These are the activations of a small neural network, seen along a few directions. Each row is one input.
Each table varies a few parts of the input and shows all the possible inputs, shuffled.
A made-up example of a description, with smaller parts first: one of 5 places around a ring, together with either a single point or one of 11 places around a ring or (one of 2 separate values, together with one of 6 places along a line).
Shared parts are said once, and a part with two or three values counts as separate values.
(in the rows, 128 means zero)

Other details of the inputs vary at random and push rows far along two fixed directions, the same in every table; ignore that.

A family of inputs:
R1: [106 134 112 117  54 103 137  85 138 136 151]
R2: [138 210 156  87 107 126 156  94 175 152  93]
R3: [132  90  92  95 100 125 130 121 127 151 128]
R4: [132  91 122 102  98 123 144  96 130 122 143]
R5: [113  49  95 145  91  93 137 104 112 103 167]
R6: [141 191 160 106 120 105 139 127 151 147  69]
R7: [128 121 150 182 206 164 101 173 102  81 160]
R8: [129 121 141 178 199 157  93 174  91 100 141]
R9: [121 102 101 102  82 136 119 127 110 160 138]
R10: [131 202 167  98 102 139 125 126 123 160  90]
R11: [139 179 150 123 138 118 151 115 173 130 100]
R12: [121 186 131 122 122 132 107 159 128 155 108]
R13: [125 181 126 125 134 113 122 155 140 154  93]
R14: [134 119 143 165 211 189 115 151 119  99 161]
R15: [150 102 140 155 222 169 113 162 108 100 128]
R16: [137 142 122 120 147 122 125 154 146 145  97]
R17: [114  48  87 144  94  90 129 108 101 118 152]
R18: [127  31  99 134 101 101 142 101 125 102 162]
R19: [114 113 105 135  90  94 149  92 145 124 143]
R20: [129 148 161 126 142 161 124 136 117 120 136]
Each input here is: one of 4 places along a line, together with one of 5 places around a ring.
The inputs of R18 and R11 match in every part but the place on the line of 4. If R5 is changed in the same way as R18 into R11, which row does it become?
> R19

A family of inputs:
R21: [137 139 134 138 149 118 149 112 158 115 121]
R22: [128 157 126 112 114 130 128 126 127 145 119]
R23: [131 165 163 149 170 148 126 145 131 102 129]
R24: [130 142 136 146 149 112 145 115 152 112 123]
R25: [130 155 124 113 112 124 124 128 135 147 111]
R26: [141 133 143 132 149 114 148 117 151 111 115]
R27: [123 156 127 122 113 119 118 131 129 143 115]
R28: [136 160 159 130 166 158 132 132 142 113 128]
R29: [130  91 120 136 149 152 120 135 109 126 141]
R30: [121  62  97 115  87 114 126 110 102 129 153]
R31: [122  56  93 117  85 109 126 121 115 133 152]
R32: [130  92 113 133 158 150 118 140 106 120 145]
R33: [120 157 136 125 108 126 123 125 123 147 117]
R34: [125 147 131 124 116 118 119 137 124 137 110]
R35: [113  59  88 128  82 105 124 124 111 130 154]
R36: [127 153 122 114 114 125 128 138 141 149 116]
R37: [121 158 129 122 116 125 122 130 120 141 123]
R38: [130 146 127 106 118 130 130 138 139 151 111]
R39: [120 154 125 124 114 119 122 142 135 145 119]
R40: [124 149 133 123 119 123 122 135 116 135 118]
R41: [134 140 153 125 134 137 134 123 134 113 133]
R42: [123 149 140 127 111 125 124 130 118 140 113]
R43: [124  69 110 122  94 121 125 113 104 132 146]
R44: [131 149 129 105 116 129 126 128 134 149 106]
R45: [139 135 140 130 158 124 150 114 156 115 115]
R46: [134 145 134 111 116 121 122 134 128 141 108]
R47: [134 137 139 147 154 113 144 124 145 104 120]
R48: [110  80 107 129  77 112 137  88 125 116 171]
R49: [130 144 142 135 140 144 133 120 142 114 141]
R50: [140  62 120 199 252 192  97 183  90  84 168]
What is each input in this table made of?
> one of 5 places around a ring, together with either one of 2 separate values or one of 4 places along a line
The inputs of R21 and R24 match in every part but the place on the ring of 5. If R25 is changed in the same way as R21 into R24, which row does it become?
> R27
Change only the choice among 2 separate values in R49. List by row number the other rows that result.
> R21
Change only the choice among 2 separate values in R48. List by row number the other rows that result.
> R24
Change only the place on the ring of 5 in R33. List by row number the other rows that result.
> R29, R42, R43, R50
A walk changes only the place on the line of 4. It starts at R38 and steps to R44. List the rest of the walk in order.
> R32, R29
